A small network was trained on invented records. Each row is its activation on one of them, seen along a few directions.
Records have a field called G. Each example row is followed by its value.
Records without G are marked absent.
Other fields move the rows too, some of them a lot.
In the rows, 500 means zero.
Random noise pushes rows far along 8 fixed directions. That doesn't count. These rows show it; they differ only by the noise:
453, 328, 486, 400, 498, 382, 419, 295, 434, 551, 368, 663, 635, 545, 698, 455, 454, 347, 477, 612, 762, 558, 467
450, 278, 547, 511, 446, 611, 338, 512, 448, 550, 417, 373, 399, 450, 464, 592, 598, 571, 591, 390, 482, 474, 331
397, 516, 357, 377, 366, 581, 359, 349, 422, 590, 541, 514, 497, 338, 532, 592, 549, 418, 447, 592, 670, 443, 268
477, 280, 193, 394, 614, 610, 456, 552, 410, 606, 528, 584, 529, 715, 667, 213, 394, 760, 566, 454, 577, 653, 430
690, 809, 406, 905, 616, 546, 366, 328, 543, 644, 301, 482, 361, 672, 461, 531, 624, 281, 540, 596, 474, 694, 488
488, 459, 674, 202, 371, 381, 648, 306, 526, 390, 708, 565, 720, 460, 635, 438, 400, 543, 579, 616, 576, 276, 541
710, 434, 647, 859, 644, 390, 434, 342, 508, 663, 249, 653, 570, 762, 588, 553, 559, 441, 773, 457, 575, 772, 618
435, 363, 428, 396, 480, 617, 430, 601, 501, 525, 497, 364, 406, 528, 493, 478, 550, 637, 577, 414, 458, 455, 335
604, 587, 600, 698, 523, 434, 456, 380, 544, 549, 390, 533, 481, 560, 492, 613, 572, 343, 597, 519, 519, 538, 518
343, 260, 621, 112, 406, 424, 438, 358, 519, 434, 339, 375, 587, 521, 687, 418, 523, 396, 471, 646, 673, 372, 348

468, 165, 606, 403, 550, 444, 518, 569, 497, 486, 454, 478, 539, 612, 585, 432, 485, 673, 664, 424, 499, 567, 539 => g7
343, 860, 107, 290, 483, 333, 712, 685, 626, 494, 755, 735, 567, 492, 476, 519, 334, 421, 366, 601, 558, 485, 552 => g7
753, 853, 598, 676, 605, 484, 663, 476, 687, 530, 469, 388, 527, 758, 521, 379, 581, 536, 664, 527, 380, 527, 625 => g3
340, 285, 340, 292, 656, 463, 501, 711, 595, 423, 255, 414, 378, 715, 615, 274, 448, 399, 375, 499, 503, 533, 454 => g2
403, 250, 678, 269, 384, 335, 504, 331, 420, 415, 455, 635, 681, 355, 567, 589, 423, 385, 441, 577, 678, 414, 596 => g8
441, 539, 148, 506, 577, 569, 482, 674, 464, 667, 489, 616, 487, 654, 490, 503, 467, 634, 560, 479, 527, 731, 480 => g6
562, 743, 577, 417, 644, 245, 736, 669, 770, 466, 329, 504, 573, 814, 535, 519, 537, 373, 608, 590, 449, 539, 662 => absent
460, 433, 610, 452, 533, 289, 644, 766, 606, 380, 431, 593, 487, 531, 406, 676, 496, 383, 504, 394, 460, 436, 662 => g6
564, 607, 454, 626, 574, 504, 534, 472, 530, 541, 566, 547, 498, 583, 428, 532, 481, 581, 588, 511, 423, 598, 561 => absent
581, 161, 707, 547, 472, 523, 457, 392, 376, 460, 493, 557, 616, 427, 617, 431, 486, 595, 623, 365, 655, 459, 526 => g8
586, 416, 469, 702, 503, 624, 471, 388, 334, 404, 652, 485, 437, 394, 443, 334, 349, 625, 349, 441, 355, 451, 616 => g3
476, 194, 584, 655, 511, 386, 432, 628, 381, 542, 464, 726, 507, 397, 411, 771, 468, 490, 517, 269, 502, 540, 608 => g1
470, 255, 583, 568, 481, 416, 506, 495, 418, 401, 573, 728, 534, 393, 484, 589, 373, 500, 402, 383, 472, 428, 699 => g5
555, 437, 670, 652, 532, 462, 442, 524, 527, 520, 414, 474, 478, 463, 459, 612, 561, 412, 571, 427, 419, 513, 509 => g2
420, 241, 757, 427, 301, 479, 433, 324, 392, 434, 628, 553, 626, 281, 470, 642, 416, 611, 513, 489, 474, 398, 565 => g5
521, 360, 463, 638, 529, 541, 224, 264, 314, 570, 250, 489, 429, 445, 611, 482, 575, 214, 286, 631, 688, 592, 388 => g1

Here are new rows. What is G for each?
466, 819, 529, 249, 350, 465, 616, 297, 633, 582, 608, 491, 679, 516, 509, 606, 558, 557, 681, 724, 538, 436, 439 => absent
441, 428, 474, 426, 435, 504, 570, 527, 478, 298, 735, 510, 437, 259, 466, 470, 376, 443, 296, 442, 455, 184, 526 => g3
486, 406, 491, 395, 520, 585, 452, 535, 545, 608, 393, 381, 520, 623, 623, 403, 610, 653, 690, 484, 643, 570, 300 => absent
516, 685, 773, 277, 309, 465, 616, 349, 562, 525, 632, 405, 737, 417, 547, 686, 619, 557, 768, 605, 594, 377, 386 => g6
441, 553, 475, 427, 388, 498, 546, 460, 496, 456, 694, 622, 531, 349, 432, 631, 435, 537, 453, 498, 449, 378, 558 => g5
583, 528, 480, 718, 539, 521, 501, 489, 412, 550, 660, 619, 485, 447, 440, 524, 462, 609, 517, 406, 430, 570, 616 => g7
607, 563, 542, 656, 515, 712, 329, 301, 423, 620, 380, 278, 417, 547, 442, 503, 633, 581, 594, 563, 384, 626, 460 => g8
512, 351, 591, 583, 599, 334, 533, 742, 608, 557, 317, 574, 516, 685, 552, 613, 524, 473, 697, 354, 591, 644, 510 => g1
